Each row below holds a small network's activations on one input, seen along a few directions.
In each table, some parts of the input vary, and every possible input appears once, in random order.
Descriptions start from the smaller parts, as in this example, which fits no table here: one of 8 places around a ring, together with either a single point or one of 11 places along a line or (one of 2 separate values, together with one of 6 places along a line).
Shared parts are said once, and a part with two or three values counts as separate values.
(in the rows, 128 means zero)

Rows:
R1: [142 133 139 135 109 107 128 157 136 166 162 151 126 134 144]
R2: [140 151 124 103  91 150 153 144 117 121 160 112  90 139 144]
R3: [ 98 131 164 137 142 103  96 136 135 119 113 148 123 154 122]
R4: [118 110  85 125 147 113 103 114 147 119 113 136 158 127 148]
R5: [116 150 115 133 132 182 133 125 108 152 131 137 118 127 136]
R6: [128 129 127 118 111 136 134 155 129 166 162 145 132 110 143]
R7: [145 115  81 114 126 154 157 136 136 104  99 115 137 143 116]
R8: [110 157 143 136 120 161 128 145 113 142 152 144 125 127 138]
R9: [116 106 112 135 138  88 107 129 154 129  98 145 122 133 155]
R10: [126 109  73 128 140 134 112 129 139 148 116 115 161 128 135]
R11: [130 108 119 124 103 106 129 125 136  82  87 148 115 136 135]
R12: [134 119  96 134 147 168 109 117 139 132 102 129 137 134 111]
R13: [118 126 100 116 122 152 133 145 122 171 144 130 137 110 145]
R14: [139 138 102 128 145 186 119 107 121 150 111 132 136 129 127]
R15: [138 121  91 114 132 155 115 127 127 160 120 114 160 113 150]
R16: [140 107 204 171 194 106 141  82  72  97 165  75 139  60  90]
R17: [152 141 181 166 175  74 153  76 113 120 152  79 143  31  85]
R18: [112 143 175 136 125 114  99 153 128 136 128 140 130 156 120]
R19: [119 112 104 137 150 149  98 121 154 112 100 140 127 133 113]
R20: [130 138 146 118  83 100 126 136 124 118 144 134 110 153 119]
R21: [132 105  91 113 119 136 145 126 142  85  94 139 136 135 114]
R22: [134 149 104  96 115 167 166 134 115 119 141 106 102 141 144]
R23: [138 116 203 159 151 103 179  58 114  91 156  59 140  67  95]
R24: [120 158 161 141 117 132 113 153 114 142 149 141 130 153 133]
R25: [108 114 138 134 145 120  91 133 152 108  90 144 115 140 123]
R26: [154 135  97  96 127 173 161 132 126 114 109 103 127 138 138]
R27: [124 120 137 123  92  90 130 126 122 106 111 142 107 151 119]
R28: [146 152 136 114  83 120 138 139 114 124 163 120  98 159 131]
R29: [107 118 142 123 135  76 120 133 144 147 120 158 126 139 131]
R30: [125 131 149 133 123  86 122 147 147 158 147 158 131 141 138]
- Changing only one part turns R8 into R2. The same change can be made to R12. Which row results? => R7
- What is each input in this table made of? => one of 3 separate values, together with either a single point or one of 9 places around a ring
- Which other rows does R1 become when the choice among 3 separate values takes its other values? List them by row number. => R24, R28
- Start at R29 and move only the place on the ring of 9, one step at a time. The first step leads to R30. Which rows follow, in order? => R1, R6, R13, R15, R10, R4, R9

Rows:
R31: [152 120 187 168 191 119 175  48  91  93 157  40 135  31  85]
R32: [114 130 166 148 130  89 106 143 127 141 144 146 125 131 138]
R33: [129 119 130 122 116 100 125 136 138 122 114 132 122 151 127]
R34: [121 140 111 120 120 163 129 135 131 109 124 141 120 154 126]
R35: [129 133 124 111 104 149 128 138 120 112 120 127 119 157 124]
R36: [128 120  73 117 137 163 119 122 139 145  90 135 146 128 142]
R37: [151 104 186 167 194 101 158  63 103  87 134  68 159  41  78]
R38: [121 132 142 130 107 108 136 135 127 133 153 145 113 128 135]
R39: [108 118 140 137 120  88 113 136 138 127 135 152 125 134 138]
R40: [137 137 135 124  99  97 142 138 134 121 141 133 115 129 134]
R41: [128 145 169 146 115 108 129 139 119 151 162 140 112 124 132]
R42: [114 124 109 127 135 145 108 128 148 119 107 149 121 151 121]
R43: [126 120 135 129 116  80 126 136 149 121 125 140 124 132 138]
R44: [138 130 133 112 100 120 145 138 122 126 134 123 114 149 126]
R45: [130 125  79 101 126 183 141 134 126 139 115 121 142 129 146]
R46: [140 116  61 113 139 166 115 119 141 149 104 130 151 130 141]
R47: [149 131  62 108 124 182 134 131 122 132 128 111 152 129 147]
R48: [130 135  95 109 129 169 138 138 120 124 115 129 122 136 140]
R49: [123 123  92 123 141 149 114 131 138 130  94 142 124 136 132]
R50: [121 119 124 122 120 130 111 135 140 117 103 136 123 154 122]
R51: [123 157 185 138 118 112 122 145 114 165 167 134 119 124 117]
R52: [105 140 179 142 134  94 101 148 128 151 151 142 134 139 127]
- What is each input in this table made of? => one of 2 separate values, together with either a single point or one of 10 places along a line
- Changing only the choice among 2 separate values turns R35 into R50. The same change can be made to R34. Which row results? => R42

Rows:
R53: [124 142 123 100  80 124 128 169 122 137 154 140 108 172 156]
R54: [148 142 141 122 117 157 154 119  97 114 155  89 126 121 114]
R55: [135 121 116 131 130 146 157  92 118  98 121 113 126  99 119]
R56: [129 154 153 131 139 177 155 115  97 147 164  97 132 100 121]
R57: [126 125 108 123 121 125  97 144 149 146  87 152 114 159 123]
R58: [111 126 116 112 108 120 126 154 145 112 111 163 113 164 143]
R59: [103 116  95 133 137 135  79 133 153 122  91 165 135 165 133]
R60: [118 155 121 120 100 138 125 157 122 178 171 157 106 134 163]
R61: [110 124 237 176 149  24 107 121 117 115 161 133 108  98 105]
R62: [164 111 110 129 163 130 150 112 148 125  98  99 163 101 104]
R63: [139  90  88 132 163 131 129  92 141 114  95 101 176  95 126]
- What is each input in this table made of? => either a single point or (one of 2 separate values, together with one of 5 places along a line)
